A small network was trained on made-up records. Each row is its average activation on records with the value named, seen along a few directions.
Values that are neighbours, or in one group, have similar rows; names and order tell nothing.
In the rows, zero is written as 500.
Strong random noise was added to every row along 2 fixed directions; ignore it. To show where, here is one row again and again, with new noise each time:
[549 472 483 419 438 497 463 430 491 449 528 466 571]
[633 897 552 421 400 463 365 518 396 553 412 471 513]
[550 174 401 416 455 486 567 312 617 395 659 479 636]
[614 589 479 418 421 464 461 416 506 491 531 478 572]


Values of J:
j4: [600 799 505 415 481 422 530 421 580 580 487 579 540]
j10: [552 709 457 562 484 439 452 583 471 490 361 530 524]
j12: [534 227 464 479 451 429 599 449 639 573 624 530 469]
j9: [429 621 605 446 410 527 440 512 407 527 365 495 499]
j2: [372 247 482 604 634 670 588 636 512 450 618 473 477]
j5: [290 197 360 466 533 563 528 420 542 346 498 475 580]
j3: [405 530 611 567 658 561 452 634 348 566 477 417 389]
j8: [537 628 500 447 507 517 543 502 581 560 400 612 503]
j6: [520 506 555 642 607 412 516 588 470 587 575 535 337]
j7: [507 753 537 558 420 470 374 557 396 580 440 513 400]
j11: [532 510 490 642 609 486 655 582 550 514 552 545 399]
j1: [276 281 615 501 498 657 357 588 335 334 328 370 520]
A value of J combines one of 4 hidden first parts with one of 3 second parts; all combinations occur once.
Question: j10 and j11 share the first part; j10 and j7 share the second. Which value has the first part of j7 and the second part of j11?
Answer: j6
Question: j4 and j2 share the first part; j4 and j9 share the second. Which value has the first part of j9 and the second part of j2?
Answer: j3

Values of F:
f5: [447 418 519 487 445 512 490 475 520 444 432 616 417]
f7: [417 401 618 521 612 523 418 673 309 556 454 469 344]
f8: [404 307 454 414 504 580 487 466 426 412 478 356 545]
f6: [322 124 611 481 445 620 438 511 459 453 478 462 437]
f2: [549 575 420 454 482 481 605 396 565 465 522 560 716]
f12: [443 425 531 486 415 456 356 487 406 429 452 420 489]
f10: [551 476 436 561 579 410 491 468 457 527 628 409 487]
f1: [530 668 511 425 499 532 564 538 540 557 422 595 477]
f11: [531 939 572 503 390 543 286 707 398 505 248 475 478]
f3: [521 522 402 646 596 445 568 501 621 476 649 497 610]
f4: [396 352 563 601 603 539 598 633 498 451 478 549 393]
f9: [374 288 515 427 537 631 563 421 505 469 554 479 513]
A value of F combines one of 4 hidden first parts with one of 3 second parts; all combinations occur once.
Question: f5 and f1 share the first part; f5 and f11 share the second. Which value has the first part of f11 and the second part of f1?
Answer: f2
Question: f6 and f7 share the first part; f6 and f12 share the second. Which value has the first part of f12 and the second part of f7?
Answer: f10
